These are the activations of a small neural network, seen along a few directions. Each row is one input.
Each table varies a few parts of the input and shows all the possible inputs, shuffled.
A made-up example of a description, with smaller parts first: one of 8 places around a ring, together with either a single point or one of 11 places around a ring or (one of 3 separate values, together with one of 4 places along a line).
Shared parts are said once, and a part with two or three values counts as separate values.

Other details of the inputs shift rows strongly along two fixed directions, in all tables alike. That doesn't count.

Table:
r1: [-1.11  0.73 -1.08 -4.03 -1.11 -3.27 -3.79 -0.21  0.35  1.04 -1.50 -1.36
  2.20]
r2: [-0.50 -1.73 -0.21  2.19  0.64  1.39 -0.70 -0.25  1.16 -2.09  4.27 -0.10
 -0.22]
r3: [ 1.51  0.37  4.54  3.38  1.02  4.94  4.39 -1.73  1.20 -1.20 -2.14  2.30
 -3.18]
r4: [ 2.61 -0.21  3.74  4.11  2.26  5.62  7.38 -1.76 -0.56 -1.41 -2.14  2.74
 -3.15]
r5: [-0.72  1.15 -1.27 -3.70 -1.31 -3.70 -3.76  0.85  0.65  1.65 -1.44 -0.76
  2.02]
r6: [-1.35  0.18 -1.67 -0.73 -1.16 -1.59 -2.50  2.28  0.24  1.68  1.66 -1.01
  1.04]
r7: [-1.19  1.32 -1.34 -3.07 -2.15 -3.25 -3.33  1.93 -0.07  2.87 -1.36 -0.81
  1.98]
r8: [ 0.49 -2.15  0.30  2.19  1.20  2.95  0.56  0.59 -0.13 -0.89  3.25 -0.82
 -0.22]
r9: [-0.03 -0.49  0.72  2.43  0.53  2.21  0.95  1.07  0.75 -0.02  1.70  0.17
 -1.21]
r10: [-1.09 -0.11 -1.46 -1.43 -0.38 -2.08 -3.13  0.42  1.10 -0.18  1.58 -0.72
  1.08]
r11: [-0.59  0.59 -2.74 -3.20 -1.68 -4.35 -1.50  0.97 -1.87  2.15 -1.71 -0.55
  2.06]
r12: [ 0.10 -2.27 -0.13  2.07  0.41  1.55 -0.62 -0.37  0.79 -1.91  4.20 -0.11
  0.24]
r13: [ 0.27  4.36  3.79 -0.82 -0.02  0.60  1.78 -1.35  1.33  0.47 -6.95  1.30
 -2.99]
r14: [ 0.86  3.21  2.92 -0.95 -0.70  0.67  4.54 -0.81 -0.96  2.18 -7.74  2.39
 -1.42]
r15: [ 0.10  3.15  4.40 -1.71 -0.68  0.71  1.75 -2.88  1.12  0.40 -7.23  1.51
 -1.31]
r16: [-0.10  0.87 -2.07 -3.33 -0.74 -3.46 -1.02  0.50 -1.19  1.66 -2.35 -0.18
  2.07]
r17: [-0.74 -0.70 -1.58 -1.42 -0.52 -1.17 -2.71  1.47 -0.45  1.24  1.29 -1.76
  1.79]
r18: [-0.44 -1.16 -0.40  2.21  0.95  1.45 -0.98 -0.49  0.80 -2.78  4.22 -0.77
 -0.81]
r19: [ 1.12 -2.88 -1.81  1.97  1.30  0.63  1.43  0.03 -1.49 -1.43  3.90 -0.18
  0.23]
r20: [-0.20  2.40  2.19  1.26 -0.31  1.91  1.77  0.39  0.44  0.87 -2.78  0.40
 -2.57]
r21: [-0.20 -1.19 -0.61  2.15  1.15  1.55 -0.85  0.10  0.68 -2.27  4.15 -0.92
 -1.01]
r22: [-0.26  0.38 -2.28 -3.72 -0.81 -4.75 -1.95 -1.12 -1.00  0.40 -1.73 -0.20
  2.00]
r23: [-0.19 -1.03 -0.90  2.54  0.91  1.79 -0.50  1.38  0.23 -1.02  4.02 -1.23
 -1.08]
r24: [ 0.32  0.75  1.52  0.45 -0.39  0.98  0.70  0.56  0.46  1.11 -1.69  0.59
 -0.66]
r25: [ 0.64 -2.93 -1.42  1.95  0.98  0.32  1.10 -1.47 -1.12 -2.47  4.06  0.13
  0.42]
r26: [ 0.94 -2.81 -2.00  2.23  0.94  0.79  1.59  0.62 -1.78 -0.84  3.75 -0.26
  0.20]
r27: [-0.27  0.56 -2.37 -4.10 -0.59 -4.24 -2.04 -0.68 -0.67  0.59 -1.65 -0.21
  2.54]
r28: [-0.60 -2.32 -1.40  1.54 -0.11  1.49 -1.11  2.24 -0.98  0.71  4.60 -1.72
  1.14]
r29: [ 0.65  2.67  2.31 -2.21 -0.30 -1.05  2.49 -3.05  0.00  0.07 -6.53  2.20
 -0.41]
r30: [-0.04 -0.70  0.30  1.74  0.68  1.35  0.06  0.77  0.96 -0.60  2.29 -0.08
 -0.75]
Each input here is: one of 5 places along a line, together with either one of 2 separate values or one of 4 places along a line.
Changing only the place on the line of 5 turns r19 into r26. The same change can be made to r4. Which row results?
> r16
Which other rows does r21 become when the place on the line of 5 takes its other values? List them by row number.
> r13, r18, r20, r23
Which other rows does r27 become when the choice among 2 separate values takes its other values? List them by row number.
> r22

Table:
r31: [-0.27  0.82 -1.56 -5.18 -1.24 -5.10 -2.27 -0.47 -0.04  2.11 -3.32  0.62
  3.04]
r32: [ 0.11  1.20  1.84 -1.53 -1.33 -1.03  1.85 -1.95 -0.45  1.37 -4.43  1.80
  0.40]
r33: [-1.30 -2.19 -0.86  1.58  0.62  1.31 -2.99  0.41  0.49 -1.58  5.19 -2.54
  0.08]
r34: [-0.41 -1.63 -0.13  3.93  1.62  2.58 -0.68  0.53  1.14 -2.46  5.22 -1.32
 -2.11]
r35: [ 1.11 -2.02  2.10  3.95  1.29  4.39  4.85 -2.42 -0.31 -2.71  1.19  1.89
 -1.35]
r36: [-1.80  0.09 -1.46 -2.30 -2.28 -2.39 -4.84  2.27  0.60  2.09  0.78 -1.73
  1.86]
r37: [ 0.49 -3.26 -3.93 -0.70  0.31 -1.97 -1.77  2.37 -1.92  0.87  4.57 -1.52
  3.10]
r38: [ 1.45 -2.97  0.67  5.19  1.50  3.56  4.80 -0.63 -0.50 -1.89  4.06  2.09
 -1.93]
r39: [ 0.93 -1.70  2.31  4.46  1.11  5.56  1.92  1.55  1.60 -0.39  2.84  0.36
 -2.13]
r40: [-0.64 -1.74 -1.87  0.64  0.22  0.33 -3.63  2.23  1.14 -0.27  5.74 -1.55
  1.73]
r41: [-2.27  3.80 -1.15 -4.47 -1.87 -4.84 -4.60  0.60  1.55  1.43 -2.82 -0.97
  0.74]
r42: [-0.76  2.49 -2.98 -4.20 -1.31 -4.89 -1.52  1.55 -1.93  2.87 -3.87 -0.77
  1.38]
r43: [ 0.96  0.67  1.95  1.96  0.54  3.58  5.03 -0.20 -2.09  1.09 -3.06  0.54
 -1.69]
r44: [-0.95  3.97  3.33 -2.06 -1.92 -0.36 -0.70 -0.63  1.21  2.01 -5.96  0.91
 -0.50]
r45: [ 1.05  0.71  2.21  2.14  0.96  1.79  4.69 -2.57  0.42 -2.04 -2.38  2.95
 -2.24]
r46: [ 0.12 -3.31 -3.69 -0.89  0.20 -2.10 -2.55 -1.03 -1.79 -2.08  4.96 -2.01
  2.59]
r47: [ 1.31  2.32  3.81 -0.62  0.76  1.36  4.60 -3.41  0.85 -0.78 -6.96  3.38
 -1.44]
r48: [ 0.22 -1.06  1.50  2.53  2.00  3.26 -0.25 -0.09  1.59 -1.90  2.67 -1.03
 -1.79]
r49: [-1.68  3.07 -0.82 -3.66 -2.61 -4.30 -4.33  1.95  1.53  2.89 -3.48 -0.61
  0.65]
r50: [-0.16 -3.31 -3.62 -0.11 -0.58 -1.77 -1.62  1.84 -2.45  0.84  4.79 -1.85
  3.00]
r51: [ 1.50  2.81  3.39  0.68 -0.28  0.75  5.54 -0.91 -0.92  1.61 -7.30  2.94
 -2.83]
r52: [ 1.92 -2.72 -0.88  1.09  2.05  1.20  1.19 -1.72 -0.92 -2.89  2.87 -0.03
  0.24]
r53: [ 1.27  0.52 -0.11 -0.56  0.56 -1.46  1.40 -2.40 -0.81 -1.79 -1.91  0.93
 -0.89]
r54: [-0.71  1.38  0.65 -1.35  0.19 -0.04 -1.94  0.40  1.75  0.04 -0.39 -0.76
 -0.02]
r55: [-0.21  2.11  2.35  2.07 -0.32  1.96  0.95  0.26  1.55  0.09 -1.02  1.11
 -2.18]
r56: [-1.76 -1.84 -2.21  0.39 -0.23  0.11 -3.87  1.50  0.34 -1.07  6.33 -2.51
  1.34]
r57: [ 0.49  1.79 -0.81 -2.99  0.04 -1.48  0.74  0.97 -1.62  2.53 -4.34 -0.33
  0.96]
What is each input in this table made of?
> one of 3 separate values, together with either one of 4 places along a line or one of 5 places along a line
Changing only the choice among 3 separate values turns r44 into r55. The same change can be made to r32. Which row results?
> r38
Which other rows does r38 become when the place on the line of 5 takes its other values? List them by row number.
> r42, r45, r51, r53
Which other rows does r52 become when the choice among 3 separate values takes its other values? List them by row number.
> r46, r53
Which other rows does r47 become when the place on the line of 5 takes its other values? List them by row number.
> r31, r37, r52, r57
